These are the activations of a small neural network, seen along a few directions. Each row is one input.
In each table, some parts of the input vary, and every possible input appears once, in random order.
Descriptions start from the smaller parts, as in this example, which fits no table here: one of 5 places around a ring, together with either a single point or one of 9 places around a ring or (one of 3 separate values, together with one of 4 places along a line).
Shared parts are said once, and a part with two or three values counts as separate values.

Other details of the inputs vary at random and push rows far along two fixed directions, the same in every table; ignore that.

A family of inputs:
r1: [ 26 -36 -44 -14   0 -18 -24  17 -12  21  23  30  -2   5]
r2: [-63  56  48  18  36  28  46 -13  34 -37 -28 -47  46 -47]
r3: [ 40 -47  65 -39 -39 -28  27  29  19 -37  -2  54  -7  49]
r4: [-62  65  60  23   8  31  27 -28  46 -32 -36 -56  19 -37]
r5: [-20  10 -87  17  26 -12 -56 -27 -48  41  -2 -33  28 -19]
r6: [ 55 -52  55 -27 -18  -6  62  30  16 -26  10  72 -21  41]
r7: [ 28 -35 -20   4 -24  -5 -28  22  -3  16  11  11 -26  15]
r8: [ 39 -33 -44  -7   4 -16 -12  -1 -29  18  13  35 -12  30]
r9: [ 28 -23  -8 -12 -23 -10 -20   8  -1  16   2  18 -28  20]
r10: [ 38 -44  72 -12 -52   9  51  41  37 -25   3  51 -27  37]
r11: [-19  16 -53  30   4  -1 -59 -26 -11  23  -5 -39  -6 -17]
r12: [-59  63  54  19  33  30  50 -42  22 -35 -31 -47  40 -28]
r13: [-26  26 -74  19  25  -4 -32 -28 -62  34   6 -24  12  -9]
r14: [-23  10 -75  13  28 -13 -65 -24 -29  34   9 -31  23 -38]
r15: [-10  21 114 -20 -18  25  69  20  61 -41 -24  -2  -4   2]
r16: [-53  68  67   4  21  17  15 -24  26 -62 -32 -60  39 -36]
r17: [ 30 -37 -50 -12  -4 -17 -11  16 -29  25  11  31   2  23]
r18: [ 46 -40  56 -35 -35  -6  83  43  18 -23  26  77 -20  40]
r19: [ 35 -36 -20  -2 -20  -8 -33  27  -5  24  13  12 -27  17]
r20: [ 34 -28 -42  -6  -4 -20   2  17 -38  19  25  39 -17  23]
r21: [-19  20 -83  16  23 -12 -50 -29 -49  38  22 -25   7 -26]
r22: [-11  12 -56  18  15   0 -74  -6 -16  36   1 -46  -6 -22]
r23: [ 26 -21 -40  -7  -6 -13  10  13 -42  19  18  38 -12  31]
r24: [ 37 -35 -37 -10   5 -17 -23   1 -13  15  24  37 -17  13]
r25: [-12  15 -55  12  16  -2 -73  -9 -16  36  -2 -43  -9 -21]
r26: [ 34 -42  77 -13 -53   8  57  36  40 -29   0  52 -27  38]
r27: [-58  59  58  15  34  29  37 -40  38 -38 -20 -43  35 -47]
r28: [-61  67  64   9  16  31  24 -22  45 -28 -36 -61  15 -39]
Description of these inputs: either one of 2 separate values or one of 11 places around a ring or (one of 3 separate values, together with one of 5 places along a line).
Q: A walk changes only the place on the line of 5. It starts at r27 and steps to r24. List the rest of the walk in order.
A: r6, r8, r12
Q: A walk changes only the place on the ring of 11. It starts at r7 and steps to r10. List the rest of the walk in order.
A: r26, r11, r4, r9, r28, r15, r25, r22, r19

A family of inputs:
r29: [-14  21  49  10 -10  15   8  -1  32 -26 -20 -26 -10  -2]
r30: [-28  26 -59  22  26   1 -22 -30 -33  18  -3 -30  25 -20]
r31: [-25  29 -14  12   9   9 -53 -17   3  15 -12 -54  -2 -30]
r32: [ 73 -78 -43 -12 -42 -30 -53  34 -16  31  18  53 -47  51]
r33: [-25  19 -63  20  39   3 -28 -13 -23  23   3 -29  22 -30]
r34: [ -8  15 114 -28  -7   8  97   5  40 -61 -12  28  15  13]
r35: [-22  17 -60  11  32 -18 -52 -35 -29  10  -1 -27  26 -23]
r36: [-22  19 -62  24  28   5 -15 -28 -33  28  -2 -20  17 -15]
r37: [-29  21  50  -3  10  11  53   7  19 -39 -13  -7  37 -15]
r38: [ 12 -20 -16   8 -18  -5 -33  12   9  12   1   0 -17   8]
r39: [ 44 -46  63 -28 -27   5 102  32  13 -13   5  79 -12  50]
r40: [-62  70   8  26  30  26  31 -36  -3 -18 -17 -52  35 -35]
r41: [ 49 -47  69 -42 -19  -4  81  28  30 -25   8  79 -14  45]
r42: [ 16 -15   5  -2 -13  -2 -38   4   9   3 -12 -10 -13   9]
r43: [ 13 -23 -17   4 -23  -7 -30  16  11  16   5   7 -19   6]
r44: [ 75 -76 -74 -25 -30 -41 -21  20 -75  45  41  82 -33  65]
r45: [ 84 -85 -67 -36 -27 -47 -28  43 -64  40  46  84 -31  58]
r46: [-34  28 -17  15  11  10 -51 -15  15  17 -14 -55   8 -38]
r47: [ 72 -71 -24 -32 -48 -26 -41  40 -14  37  26  53 -53  40]
r48: [ 54 -54  91 -38 -53   2  41  46  46 -24  -8  53 -28  44]
r49: [ 67 -62 -62 -17 -18 -24   0  18 -57  48  34  73 -35  54]
r50: [ 73 -69 -61 -28 -14 -29  -9  38 -47  44  42  75 -34  46]
r51: [-19  30 -54  13  35  -3 -33 -34 -23  15   3 -24   7 -23]
r52: [-26  24 -35  30  15   4 -68 -24   1  11 -19 -57   3 -22]
r53: [-31  26 -66  20  49   3 -29 -19 -25  29   3 -36  25 -32]
r54: [-22  35 -57  11  34 -10 -47 -35 -27  11   3 -35  15 -27]
r55: [-52  54  77   5  29  31  73 -23  51 -51 -29 -25  35 -31]
r56: [ 18 -18  -4   3 -13  -4 -41   4   6   5 -10  -7 -16  13]
r57: [ 18 -23 -24 -16   9 -25 -17  -8 -22   6  10  24   8  13]
r58: [-18  16 -43  31  29   6 -33 -33 -11   9  21 -21   4 -38]
r59: [-40  32 -21  21  12  11 -47 -15  15  17 -12 -58  10 -42]
r60: [  5   2  89 -23 -16  13  95  34  33 -49  -1  30  10  12]
r61: [  3   0 100 -27 -12  10  90  13  49 -59 -13  32  16  10]
r62: [-38  49 101   7  -2  33  37  -8  56 -50 -38 -47   7 -19]
r63: [ 46 -49  68 -38 -32  -4  81  52  24 -33  11  70  -1  38]
r64: [-20  28 -28  24  12   3 -65 -23  -5  10 -15 -55  -8 -19]
r65: [-59  51  70  11  12  27  81 -20  25 -49 -28 -25  47 -20]
r66: [ 53 -45  92 -38 -55   2  44  45  39 -25  -3  50 -38  45]
r67: [-11  12 112  -4 -33  25  74  24  64 -51 -18   5 -12   9]
r68: [-27  32 -37  32  12   4 -61 -21  -5  13 -10 -53  -9 -21]
r69: [-21  27 -55  10  28 -16 -47 -34 -34   9   3 -27  17 -22]
r70: [-29  41 -51  14  46   0 -31 -40 -21  19   2 -33  11 -28]
r71: [ 18 -12 -28   1  -3  -2  19  -1 -31  19  13  28  -9  19]
r72: [-12  15 -63  14  30  -1 -25  -6 -33  25  13 -16   7 -19]
r73: [ 74 -76 -37 -19 -53 -29 -36  43 -17  35  32  63 -58  49]
r74: [-29  26 -15  13  12  10 -56 -17  12  15 -18 -57   8 -34]
r75: [-15  16 112 -13 -30  26  72  25  65 -41 -16  -2  -7  -5]
r76: [-60  51  84  16  -2  36  45  -2  69 -38 -29 -48  20 -39]
r77: [-33  24 -63  20  30  -6 -28 -36 -45  23  -2 -29  30 -16]
r78: [ 76 -87 -65 -34 -21 -46 -29  39 -54  37  39  76 -17  50]
r79: [-18  18 104 -12 -20  21 116   8  27 -58 -13  26  18  16]
r80: [-67  65  31  27  11  29   0 -18  37 -14 -22 -71  13 -49]
r81: [-14   3 -50  32  31   4 -40 -32  -8  12  18 -19  11 -36]
r82: [-13  13 -55   8  20 -13 -34  -6 -40  14  10 -17  18 -14]
Q: The inputs of r48 and r66 match in every part but one. If r55 is changed in the same way as r48 into r66, which row does it become?
A: r51
Q: The inputs of r73 and r43 match in every part but one. If r62 is changed in the same way as r73 into r43, which row does it become?
A: r42
Q: What do these inputs look like to the network?
A: one of 2 separate values, together with either a single point or one of 11 places around a ring or (one of 3 separate values, together with one of 5 places along a line)
Q: Which other rows does r34 become when the choice among 3 separate values takes its other values? List them by row number.
A: r44, r45
Q: Which other rows does r39 become when the choice among 2 separate values takes its other values? List them by row number.
A: r49
Q: A walk changes only the place on the line of 5. It starts at r77 and steps to r65. List the rest of the walk in order.
A: r30, r36, r39

A family of inputs:
r83: [ 19 -25  -6   7 -23   2  12  22  -6  12  12  24 -27  11]
r84: [ -3  -3 -69  28  -4   8 -56  -2 -23  46  22 -25 -17 -16]
r85: [ 26 -37 -72 -17  19 -38 -41  -7 -44  23  29  31  24  -2]
r86: [ -4  -3  24   2   8   7  40  -1  -4 -16 -10   9  14  15]
r87: [-17  25  32 -19   5   9  47   7  -2  -7   1  -6   7  -4]
r88: [-37  33  68  -2  35  12  73 -17  33 -65 -16 -10  58 -27]
r89: [ 45 -42 -64  -2  12 -15 -92   7  -5  36  15   3 -31   1]
r90: [-11  15 -59  18  13   1 -33 -27 -28  38  -9 -24   4  -4]
r91: [ 30 -40 -14   1 -38   3   0  29   2  29  27  27 -30  13]
r92: [ -7  26  35 -10   7  10  47  12  -3 -16  -1   0   1   7]
r93: [  4  -6  66 -13 -31  -1  11  36  43 -32 -21  -6   1  17]
r94: [ 18 -28  -3  -9  -4  -8  14   7 -21  10   5  37   8  24]
r95: [ -9   2  31 -14  22  -7  43  -6   8 -36   3  15  43 -11]
r96: [  5   6 -43   8  -1 -23 -89 -39 -29   5  -7 -29 -10   5]
r97: [-20   7 -55  26   2   2 -32  -4 -21  34   5 -23 -10 -25]
r98: [ 31 -26 -14 -14 -24  -6  13   8 -14  26   1  36 -14  27]
r99: [-13  12  45  19 -13  21  49  12  22 -19  -8  -2  -8  -5]
r100: [-36  28 -28   4  45  -9 -14 -30 -15  -9   3 -21  57 -41]
r101: [-28  46  63 -13   9  17  64   7   8 -24  -7 -12  16 -12]
r102: [ 51 -56 -24 -27   0 -39   7  13 -24  -4  29  57  12  25]
r103: [ 29 -26 -21   5 -14  -2   4  11  -6  17  18  36 -34  31]
r104: [  4   6  85 -19 -24   0  19 -11  28 -51 -21   3  -7  14]
r105: [ 45 -43  11 -18  -8  -7 -27  22  30   5   8  19 -28  11]
r106: [ 16  -6  -3   2  -8   7  22  -1  -5   6 -13  13  -8  24]
r107: [  9   9  78  -9 -21  -1  13 -15  28 -54 -23   1  -7  19]
r108: [ 33 -20  37 -21 -30 -18 -18  -7   4 -22  -7  22 -23  31]
r109: [ -7  11  18  -8  21   3  44  -6   5 -36  -3  15  17   0]
r110: [ -6  10  21   9  -6  10  34   2  17  -1   4   9 -16   8]
r111: [-42  41 -30  30  22  15 -11 -28   1  18   1 -38   2 -27]
r112: [ 18 -24  -3 -22  13 -20  18   0 -11 -16  17  36  29   2]
r113: [ 40 -54   2 -29 -47 -25 -38  45   4  10   2  28 -19  31]
r114: [ 17 -14  57 -18  -3  11   5  18  52 -14  -9   9 -15 -11]
r115: [ 40 -57 -25 -22 -15 -22   6  16 -32  23  15  52  -6  39]
r116: [-31  32 -32  37   7  26 -28 -12   0  18   5 -49  -1 -31]
r117: [-18  16 -68  -1  32 -18 -31 -25 -33  15  13  -9  23 -20]
r118: [-36  54 -19   5  32   9  -2 -16 -27   9  -3 -43  14 -27]
r119: [-65  68   1  19  52  14  17 -39   3 -28 -13 -48  48 -44]
r120: [ 17 -17 -22 -19   7 -20   7   6 -20  -2  20  40  11  11]
r121: [-36  21 -18   8  -1  -6 -61   1  12   7 -20 -58  15 -27]
r122: [-36  29 -28  28  41  13 -10 -30 -25   0 -19 -39  31 -13]
r123: [-28  51 -22  12  33  11  -4 -15 -26   5  -6 -40  11 -19]
r124: [-24  26 -42   6  38  -9 -12 -24 -23  -2   6 -13  26 -23]
r125: [ 24 -34 -28  -3 -19 -11   1  10  -9  34  23  36 -32  22]
r126: [ -7  -1  26  11 -19  11  33  16  11  -2   3   7 -12  -8]
r127: [-30  39  61   7   0  29  71 -13  34 -27 -33 -19  14  -2]
r128: [-15   9  43  14 -22  29  37  15  31  -6   4  -6  -6 -13]
r129: [-13  14 -13   3  24   5 -56 -11  27  15  -6 -36  -2 -41]
r130: [ 34 -18  -7 -25  -9 -12  15  23 -30  17  18  35 -17  29]
r131: [ 33 -32  19 -14 -34 -16 -26  40  17 -10  -8   9 -15  30]
r132: [-13   2  26   5  11  11  37  -6  -5 -14 -13   5  19  11]
r133: [-35  38 -44  14  45  -3 -14 -32 -20  -7   2 -28  30 -27]
r134: [ -7   9  26  21 -18  32  26  11  26 -11   0 -13 -10  -7]
r135: [ -5  10  24  11  -5  10  39   4  19  -7   2  11 -17   9]
r136: [ 35 -40  20 -26 -14  -6 -16  22  38   8   5  23 -23  -1]
r137: [ 28 -38   9 -20 -37 -19 -34  37   9   2  -4  12 -15  25]
r138: [ 15 -15  59 -29 -32 -12   6  -7  19 -32 -10  13 -13  22]
r139: [ 29 -31 -17 -17 -25  -5  15   7 -12  28   1  33 -16  29]
r140: [-38  44  12  12   9  -3 -48 -49   2 -21 -23 -54  14 -27]
r141: [-11   3  27   0  10   9  38  -4  -4 -13 -10   6  20   8]
r142: [ 11  -5 -69   6   1  -5 -35 -14 -34  44   0   1  -9   7]
r143: [ -2  -2  21  14 -23  24  22  16  19   1   9  -3 -15   0]
r144: [ 14 -14 -44   5  22  -6 -81  -6   6  30   3 -23 -15 -24]
r145: [-38  37 -23  40  15  23 -10 -15  -3   3 -13 -45   2 -32]
r146: [ 25 -29 -27  -1 -19 -10  -2  12 -11  32  23  39 -30  21]
r147: [ -5  -4  69 -13 -29   3  10  32  42 -30 -22  -9   3  11]
r148: [-15  11 -54  34   6   3 -35  -5 -25  30   3 -21 -12 -18]
Q: What do these inputs look like to the network?
A: one of 6 places along a line, together with either one of 3 separate values or one of 8 places along a line
Q: The inputs of r98 and r142 match in every part but the place on the line of 6. If r126 is changed in the same way as r98 into r142, which row does it become?
A: r83
Q: The inputs of r113 and r121 match in every part but the place on the line of 6. If r128 is changed in the same way as r113 into r121, which row does it become?
A: r91
Q: Which other rows does r101 become when the place on the line of 6 takes its other values? List them by row number.
A: r87, r92, r118, r123, r130
Q: List by row number the other rows that have the place on the line of 6 in common with r135.
A: r86, r92, r93, r96, r99, r102, r105, r116, r127, r133
Q: A walk changes only the place on the line of 6. It starts at r125 and steps to r146. List the rest of the walk in order.
A: r111, r110, r135, r103
